A small network was trained on invented records. Each row is its activation on one of them, seen along a few directions.
Each row is followed by the record's values for the fields GEVE, DOS, BUZUR, NIMIG.
Other fields move the rows too, some of them a lot.
(in the rows, 500 means zero)
Random noise pushes rows far along 2 fixed directions. That doesn't count. These rows show it; they differ only by the noise:
[580 556 452 345 465 640 493 589 481 600 416 297 480 439]
[313 309 323 600 519 379 538 559 554 411 456 545 460 407]
[509 635 438 352 643 430 546 441 626 572 513 540 559 348]
[461 535 408 421 588 439 538 491 590 530 486 514 522 375]

[491 435 530 558 464 586 742 595 374 580 479 481 464 580] : <GEVE:vusa DOS:kozif BUZUR:bivu NIMIG:badep>
[464 565 706 428 368 574 901 594 306 510 503 433 446 599] : <GEVE:vusa DOS:kozif BUZUR:kiso NIMIG:luba>
[356 290 379 662 544 333 265 463 556 280 381 658 418 456] : <GEVE:nebes DOS:nat BUZUR:kiso NIMIG:badep>
[671 503 515 523 545 714 479 578 552 368 423 482 690 418] : <GEVE:vusa DOS:busi BUZUR:bivu NIMIG:luba>
[512 539 447 426 401 557 119 562 600 667 583 373 418 539] : <GEVE:vusa DOS:doz BUZUR:bivu NIMIG:badep>
[558 526 247 538 552 310 296 318 627 631 511 577 645 406] : <GEVE:nebes DOS:nat BUZUR:kiso NIMIG:luba>
[309 543 431 561 722 236 506 346 691 408 680 847 537 349] : <GEVE:vusa DOS:doz BUZUR:bivu NIMIG:badep>
[300 367 426 620 537 310 471 341 604 407 511 582 550 543] : <GEVE:nebes DOS:busi BUZUR:kiso NIMIG:luba>
[542 786 685 274 795 485 377 322 569 443 441 730 604 382] : <GEVE:vusa DOS:nat BUZUR:bivu NIMIG:badep>
[541 595 603 549 652 469 509 568 437 280 509 651 572 444] : <GEVE:vusa DOS:kozif BUZUR:bivu NIMIG:luba>
[581 342 468 578 365 597 622 666 303 509 434 345 396 610] : <GEVE:nebes DOS:kozif BUZUR:kiso NIMIG:badep>
[465 524 454 429 614 334 354 413 635 371 476 683 494 402] : <GEVE:nebes DOS:nat BUZUR:kiso NIMIG:badep>
[563 705 699 334 722 412 639 305 510 412 512 882 642 401] : <GEVE:vusa DOS:nat BUZUR:kiso NIMIG:luba>
[509 495 763 322 428 582 486 625 391 503 535 367 323 574] : <GEVE:nebes DOS:doz BUZUR:kiso NIMIG:badep>
[513 588 613 483 518 469 407 412 552 506 562 577 455 422] : <GEVE:vusa DOS:doz BUZUR:kiso NIMIG:luba>
[511 675 621 389 641 530 363 454 534 412 398 668 665 354] : <GEVE:vusa DOS:nat BUZUR:bivu NIMIG:luba>
[706 577 549 467 507 612 524 476 581 506 459 482 599 479] : <GEVE:vusa DOS:busi BUZUR:kiso NIMIG:luba>
[452 578 546 401 558 306 760 400 474 523 642 614 540 556] : <GEVE:nebes DOS:kozif BUZUR:kiso NIMIG:luba>
[470 416 351 571 379 435 418 489 591 677 566 440 396 502] : <GEVE:nebes DOS:doz BUZUR:kiso NIMIG:badep>
[120 202 496 645 508 392 350 513 442 328 473 602 303 513] : <GEVE:nebes DOS:doz BUZUR:bivu NIMIG:badep>
[638 707 824 243 674 536  64 399 558 371 587 636 523 374] : <GEVE:vusa DOS:doz BUZUR:kiso NIMIG:luba>
[548 442 363 489 360 460 230 500 577 588 381 316 467 484] : <GEVE:nebes DOS:nat BUZUR:kiso NIMIG:luba>
[607 499 282 593 507 599 415 520 470 457 436 643 713 384] : <GEVE:vusa DOS:nat BUZUR:bivu NIMIG:luba>
[686 789 533 333 466 599 697 336 468 833 532 259 580 598] : <GEVE:nebes DOS:busi BUZUR:kiso NIMIG:luba>
[405 375 759 544 363 584 760 660 245 315 471 456 309 599] : <GEVE:vusa DOS:kozif BUZUR:kiso NIMIG:luba>
[511 419 674 572 641 486 767 527 303 186 509 740 599 482] : <GEVE:vusa DOS:kozif BUZUR:kiso NIMIG:luba>
[462 561 688 348 348 429 670 578 376 575 580 331 249 700] : <GEVE:nebes DOS:kozif BUZUR:kiso NIMIG:luba>
[764 554 287 485 665 485 427 298 558 559 467 609 814 305] : <GEVE:nebes DOS:nat BUZUR:kiso NIMIG:luba>
[233 148 243 852 270 536 403 603 318 304 439 285 327 522] : <GEVE:nebes DOS:doz BUZUR:kiso NIMIG:badep>
[538 540 524 374 352 694 418 596 435 740 501 188 310 597] : <GEVE:nebes DOS:doz BUZUR:bivu NIMIG:badep>
[281 362 445 581 316 327 805 559 432 571 563 377 448 630] : <GEVE:nebes DOS:kozif BUZUR:kiso NIMIG:luba>
[608 451 702 424 271 828 392 651 261 520 393 245 413 543] : <GEVE:vusa DOS:doz BUZUR:kiso NIMIG:luba>
[384 541 632 424 534 486 524 494 473 554 552 592 432 515] : <GEVE:vusa DOS:doz BUZUR:bivu NIMIG:badep>
[780 304 346 679 424 743 558 658 312 571 376 239 627 498] : <GEVE:nebes DOS:kozif BUZUR:kiso NIMIG:badep>
[314 245 424 728 591 481 615 524 474 236 466 674 570 531] : <GEVE:vusa DOS:busi BUZUR:bivu NIMIG:badep>
[335 506 680 460 443 285  56 502 636 437 613 602 276 564] : <GEVE:vusa DOS:doz BUZUR:kiso NIMIG:luba>
[558 774 714 106 557 472 411 365 539 547 494 499 500 487] : <GEVE:nebes DOS:nat BUZUR:kiso NIMIG:luba>
[569 689 246 467 502 298 461 234 772 865 713 503 584 408] : <GEVE:nebes DOS:doz BUZUR:kiso NIMIG:luba>
[298 487 643 428 493 339 369 461 513 444 423 585 291 573] : <GEVE:nebes DOS:nat BUZUR:kiso NIMIG:badep>

Which values does each new row have?
[515 780 830 121 788 421 165 431 547 456 623 746 621 441] : <GEVE:vusa DOS:doz BUZUR:bivu NIMIG:badep>
[391 538 803 348 448 549 331 613 469 507 499 421 240 591] : <GEVE:vusa DOS:doz BUZUR:bivu NIMIG:badep>
[610 570 421 510 383 543 621 475 520 587 458 498 469 496] : <GEVE:vusa DOS:nat BUZUR:kiso NIMIG:luba>
[611 586 479 512 654 571 496 479 612 461 477 488 646 434] : <GEVE:vusa DOS:busi BUZUR:bivu NIMIG:badep>
[613 492 520 420 369 790 274 680 413 516 454 209 441 497] : <GEVE:vusa DOS:doz BUZUR:bivu NIMIG:badep>
[510 443 613 468 455 587 907 616 291 497 485 415 530 583] : <GEVE:nebes DOS:kozif BUZUR:kiso NIMIG:badep>
[471 436 451 666 510 440 648 437 595 406 499 603 559 489] : <GEVE:vusa DOS:busi BUZUR:kiso NIMIG:luba>
[498 250 496 544 370 631 485 591 347 356 412 342 536 645] : <GEVE:nebes DOS:busi BUZUR:kiso NIMIG:luba>
[446 673 382 406 539 376 506 375 641 767 680 531 380 542] : <GEVE:nebes DOS:doz BUZUR:bivu NIMIG:badep>
[709 563 498 524 423 774 514 558 477 632 403 399 606 576] : <GEVE:vusa DOS:busi BUZUR:bivu NIMIG:luba>
[819 882 755 194 539 852 763 571 338 637 485 225 470 503] : <GEVE:vusa DOS:kozif BUZUR:bivu NIMIG:badep>
[521 232 264 727 236 479 328 598 436 634 317 246 393 595] : <GEVE:nebes DOS:nat BUZUR:kiso NIMIG:luba>
[605 705 886 203 444 715 427 519 311 520 497 422 423 567] : <GEVE:vusa DOS:doz BUZUR:kiso NIMIG:luba>
[446 430 416 649 587 379 402 402 604 340 581 704 604 302] : <GEVE:vusa DOS:doz BUZUR:kiso NIMIG:luba>
[276 161 586 642 438 597 420 663 291 252 433 554 375 540] : <GEVE:vusa DOS:doz BUZUR:bivu NIMIG:badep>
[579 313 539 734 407 618 719 653 270 375 393 414 486 533] : <GEVE:vusa DOS:kozif BUZUR:kiso NIMIG:luba>
[739 708 347 380 553 607 755 475 522 839 573 358 618 486] : <GEVE:nebes DOS:kozif BUZUR:bivu NIMIG:badep>
[436 461 442 473 509 551 499 518 514 517 564 419 414 451] : <GEVE:nebes DOS:doz BUZUR:bivu NIMIG:badep>
[635 465 350 562 518 506 521 394 563 546 496 435 634 502] : <GEVE:nebes DOS:busi BUZUR:kiso NIMIG:luba>
